Each row below holds a small network's activations on one input, seen along a few directions.
In each table, some parts of the input vary, and every possible input appears once, in random order.
A made-up example of a description, with smaller parts first: ring(8) and (point or ring(11) or (values(2) and line(6))).
Shared parts are said once, and a part with two or three values counts as separate values.
(in the rows, 128 means zero)

Other details of the inputs shift rows strongly along two fixed directions, in all tables alike. That doesn't count.

Table:
R1: [126 130 129 135 128 132 125 128 128 128 132 128 125 133]
R2: [109 135 118 135 141 112 135 137 124 133 136 127 136 117]
R3: [121 137 124 132 122 131 132 130 118 127 131 121 132 140]
R4: [128 130 131 133 125 135 125 128 126 127 131 128 126 134]
R5: [147 110 140 135 134 138 105 124 144 130 131 151 117 110]
R6: [129 128 130 131 131 130 126 125 135 128 129 130 123 130]
R7: [104 138 118 116 138 105 153 135 122 128 127 113 137 122]
R8: [131 131 126 134 130 128 128 122 136 126 129 134 126 126]
R9: [132 125 134 127 124 136 123 129 126 128 128 129 125 130]
R10: [124 129 122 124 125 121 130 132 118 131 126 121 138 132]
R11: [143 118 139 142 137 141 109 121 151 129 132 149 112 117]
R12: [116 140 120 130 124 125 138 130 117 127 129 116 134 142]
R13: [118 140 118 133 126 123 136 128 121 128 129 119 135 140]
R14: [124 130 123 127 122 125 129 132 114 130 128 122 137 133]
R15: [146 113 139 139 134 140 107 123 147 130 131 152 116 111]
R16: [126 132 119 126 123 121 134 128 120 128 126 124 138 131]
R17: [125 135 118 130 124 122 135 127 122 128 127 125 137 132]
R18: [122 138 117 129 123 121 137 127 119 127 127 122 139 134]
R19: [146 107 144 134 132 142 102 128 140 131 132 148 116 113]
R20: [143 114 142 139 138 141 107 123 151 130 132 147 110 117]
R21: [145 116 139 139 137 138 111 120 153 128 130 151 113 113]
R22: [143 114 145 136 132 146 107 125 144 128 133 145 110 120]
R23: [122 134 122 122 117 127 136 134 108 128 126 115 139 139]
R24: [121 132 120 124 124 120 133 132 114 130 126 118 140 135]
R25: [121 136 121 125 116 127 134 134 107 129 128 116 140 139]
R26: [156  96 172  35 142 123 174 107 185 103  79 114  84 100]
R27: [123 134 123 124 117 128 133 133 109 128 128 118 138 137]
R28: [120 133 119 122 123 118 135 133 113 130 125 116 141 135]
R29: [124 130 124 124 122 125 131 132 114 128 127 121 136 133]
R30: [123 135 124 124 120 128 136 131 115 127 127 117 134 139]
R31: [121 140 118 136 126 124 134 125 126 128 129 124 133 137]
R32: [134 120 146  82 125 127 154 124 136 116 107 109 115 128]
R33: [118 139 120 134 124 126 134 130 118 128 131 119 133 141]
R34: [121 141 119 130 126 123 139 125 125 126 127 121 133 138]
R35: [115 127 126 128 144 114 134 134 134 132 133 130 128 112]
R36: [141 121 121 193 131 147  70 131 128 144 159 172 132 117]
Each input here is: values(3) and (point or ring(11)).
The inputs of R9 and R32 match in every part but the values(3) part. If R36 is changed in the same way as R9 into R32, which row does it become?
> R5

Table:
R37: [140 122 136 112 129 129 132 121 141 123 118 131 123 119]
R38: [136 117 133 115 132 123 135 122 141 124 120 132 120 118]
R39: [171 103 148 227 139 186  24 118 164 145 171 210  99 111]
R40: [132 118 135 117 131 127 126 130 131 129 123 129 123 120]
R41: [133 126 131 116 135 123 139 122 145 124 121 133 122 112]
R42: [137 118 133 114 136 122 129 121 146 128 115 125 120 128]
R43: [134 128 122 125 126 122 127 125 128 129 122 128 136 127]
R44: [119 137 119 140 121 129 127 134 110 130 136 128 140 130]
R45: [129 135 120 129 130 122 134 123 134 128 126 133 132 120]
R46: [122 128 118 136 124 122 120 136 110 135 132 125 142 133]
R47: [124 135 124 128 133 122 136 128 134 127 130 131 131 118]
R48: [138 124 129 120 132 124 130 120 142 127 120 134 126 117]
R49: [123 130 127 130 131 126 136 128 129 124 133 130 126 124]
R50: [124 135 117 143 125 123 120 127 121 133 131 122 138 146]
R51: [122 134 119 138 120 127 123 135 108 132 135 126 143 132]
R52: [115 135 122 137 134 122 130 133 124 132 134 124 130 131]
R53: [134 114 138 109 135 123 127 127 138 129 117 122 120 125]
R54: [132 119 141 118 132 132 124 128 135 127 124 125 118 128]
R55: [126 135 126 128 131 125 135 126 133 126 130 130 130 122]
R56: [132 121 133 118 132 127 130 129 134 129 125 133 124 112]
R57: [124 125 138 120 130 132 131 133 126 126 129 125 122 124]
R58: [114 141 119 145 126 128 126 133 114 131 138 123 135 141]
R59: [143 118 137 109 128 127 128 121 140 125 116 129 124 121]
R60: [141 117 144 108 119 143 128 128 129 124 120 124 117 130]
R61: [138 123 127 121 130 122 126 123 136 129 120 132 131 120]
R62: [132 125 128 125 135 123 129 121 144 128 120 127 122 130]
R63: [129 126 139 118 137 129 135 122 147 123 122 125 114 128]
R64: [120 136 108 147 122 117 125 130 110 133 135 128 147 137]
R65: [118 130 131 129 138 125 130 134 131 131 133 124 124 126]
R66: [126 123 128 125 130 124 122 131 124 133 125 121 130 135]
R67: [122 132 116 138 119 124 119 137 104 134 134 124 147 136]
R68: [131 134 122 135 114 135 130 126 116 125 130 126 132 142]
R69: [130 147 115 143 111 136 129 122 115 125 131 129 140 142]
R70: [132 123 127 126 124 125 127 126 123 126 126 128 131 130]
R71: [122 136 120 136 123 126 136 127 120 124 133 129 132 130]
R72: [136 116 135 110 131 125 131 128 135 128 119 129 124 115]
R73: [130 133 123 130 112 137 126 133 110 129 130 123 137 140]
R74: [114 137 127 137 131 128 128 133 121 130 136 121 129 137]
R75: [125 122 142 114 139 129 134 130 140 126 125 123 113 123]
R76: [124 126 123 129 123 124 122 135 111 133 129 122 139 134]
R77: [118 136 119 141 120 128 122 136 104 132 137 123 142 138]
R78: [122 134 122 134 136 122 134 125 138 128 128 127 125 130]
R79: [122 127 129 125 133 125 131 135 127 130 132 130 130 116]
R80: [128 122 137 118 132 129 131 133 131 127 129 130 123 116]
R81: [118 135 117 141 130 121 124 132 119 135 133 122 137 138]
R82: [129 122 133 116 135 123 141 124 141 122 123 132 118 114]
R83: [120 129 132 125 130 129 131 135 123 128 133 125 126 125]
R84: [128 120 137 118 135 128 131 131 134 127 127 131 119 115]
R85: [120 132 119 139 119 126 119 137 102 134 135 121 144 140]
R86: [134 124 134 123 132 129 127 122 142 126 122 127 119 132]
R87: [130 132 133 130 120 141 127 125 125 125 127 124 122 142]
R88: [135 132 128 129 115 138 134 121 124 120 127 131 125 136]
R89: [128 128 126 128 124 126 131 126 124 124 128 129 130 129]
R90: [131 121 127 122 125 124 123 133 119 132 125 126 136 125]
R91: [126 128 133 126 138 127 132 125 144 126 127 127 118 128]
R92: [124 134 122 133 134 122 133 123 138 129 126 127 126 131]
R93: [115 142 107 148 125 119 133 129 115 130 138 130 142 132]
R94: [114 141 118 139 135 120 135 129 130 130 134 123 132 134]
R95: [131 121 125 122 126 122 124 133 121 132 125 127 137 123]
R96: [117 136 120 136 132 122 130 132 123 133 132 123 131 133]
R97: [117 135 117 143 124 124 118 135 108 136 135 119 142 147]
R98: [145 126 135 118 119 139 129 120 136 123 120 130 122 129]
R99: [126 121 139 118 136 129 131 134 133 128 129 129 119 115]
R100: [124 135 126 133 130 128 132 123 134 125 127 126 125 135]
R101: [123 129 131 124 128 129 131 134 123 127 131 126 129 123]
R102: [133 119 144 108 129 134 134 128 133 122 122 127 115 118]
R103: [125 130 116 139 123 121 125 129 116 130 132 128 141 134]
R104: [139 127 134 125 123 140 126 121 138 125 122 125 118 142]
R105: [130 119 137 109 134 125 137 130 137 126 122 129 121 110]
R106: [135 121 131 121 133 124 125 122 140 129 119 125 124 133]
R107: [135 128 133 119 128 130 134 121 139 122 122 133 123 118]
R108: [118 135 118 139 127 125 127 135 114 133 135 127 137 128]
R109: [121 130 125 130 133 122 137 129 131 126 133 131 127 120]
R110: [137 121 142 112 123 140 128 126 133 125 120 120 115 138]
R111: [139 123 141 117 117 145 128 125 127 122 123 128 118 131]
R112: [116 147 113 147 124 124 131 129 116 129 138 128 143 134]
R113: [142 121 142 109 117 142 133 124 132 120 118 129 118 125]
R114: [118 137 122 137 126 126 135 129 121 125 135 127 132 131]
What do these inputs look like to the network?
> ring(6) and (values(2) or ring(11))
The inputs of R91 and R83 match in every part but the ring(6) part. If R104 is changed in the same way as R91 into R83, which row does it become?
> R60
The inputs of R38 and R62 match in every part but the ring(6) part. If R114 is changed in the same way as R38 into R62, which row does it become?
> R63
Start at R97 and move only the ring(6) part, one step at a time. The first step leads to R85. Which rows follow, in order?
> R67, R70, R59, R50
Change only the ring(11) part in R67. List by row number the other rows that result.
> R44, R51, R56, R72, R79, R80, R90, R95, R101, R105
Change only the values(2) part in R111. List by row number the other rows that result.
> R60
Change only the values(2) part in R68. List by row number the other rows that result.
> R88
